Here are a small network's activations along a few directions, averaged over the inputs that share one value of a field.
Related values have similar rows: they may be neighbours, one step apart, or belong to one group.
(in the rows, 500 means zero)
Random noise pushes rows far along 4 fixed directions. That doesn't count. These rows show it; they differ only by the noise:
[361 702 107 425 588 491 616 755 203 532 525 562 478 421 414]
[611 467 586 654 362 217 377 661 479 322 560 492 411 267 485]
[294 655 244 576 585 474 541 607 304 488 537 657 474 263 364]
[441 405 666 421 504 599 382 610 603 531 491 458 653 636 528]
[369 539 373 685 509 385 423 453 439 397 559 592 422 312 390]
[433 529 691 435 508 532 478 858 465 539 485 618 667 264 476]


Field V:
v10: [641 428 509 366 411 411 459 814 447 463 518 364 497 583 611]
v9: [473 500 757 492 453 633 552 659 570 554 513 744 548 169 493]
v8: [586 450 514 852 359 230 447  30 514 351 585 477 178 331 425]
v2: [518 513 513 596 457 584 574 348 585 506 563 540 525 410 486]
v7: [676 576 616 408 443 477 680 599 420 553 440 473 508 441 605]
v1: [403 480 748 377 554 613 482 676 486 577 340 522 576 496 518]
v6: [453 600 205 520 745 460 593 295 493 507 555 634 506 377 427]
v5: [599 655 217 394 415 500 673 638 333 589 557 450 474 578 491]
v3: [810 535 599 461 550 246 579 650 463 388 408 464 468 294 606]
v4: [722 658 407 178 400 503 741 954 234 645 367 380 469 625 587]
V is arranged as a 2 by 5 grid.
Question: Which values are neighbours of v5? Give them in the order they are listed.
Answer: v9, v8, v2
Question: Which values are neighbours of v3? Give them in the order they are listed.
Answer: v7, v6
Each value of V is a pair of two hidden parts, and every pair occurs once (5 first parts, 2 second parts).
Question: Changing only the second part turns v9 into v4. v5 has the same second part as v9; what does that change turn v5 into?
Answer: v8
Question: Changing only the second part turns v7 into v2. v1 has the same second part as v7; what does that change turn v1 into?
Answer: v10
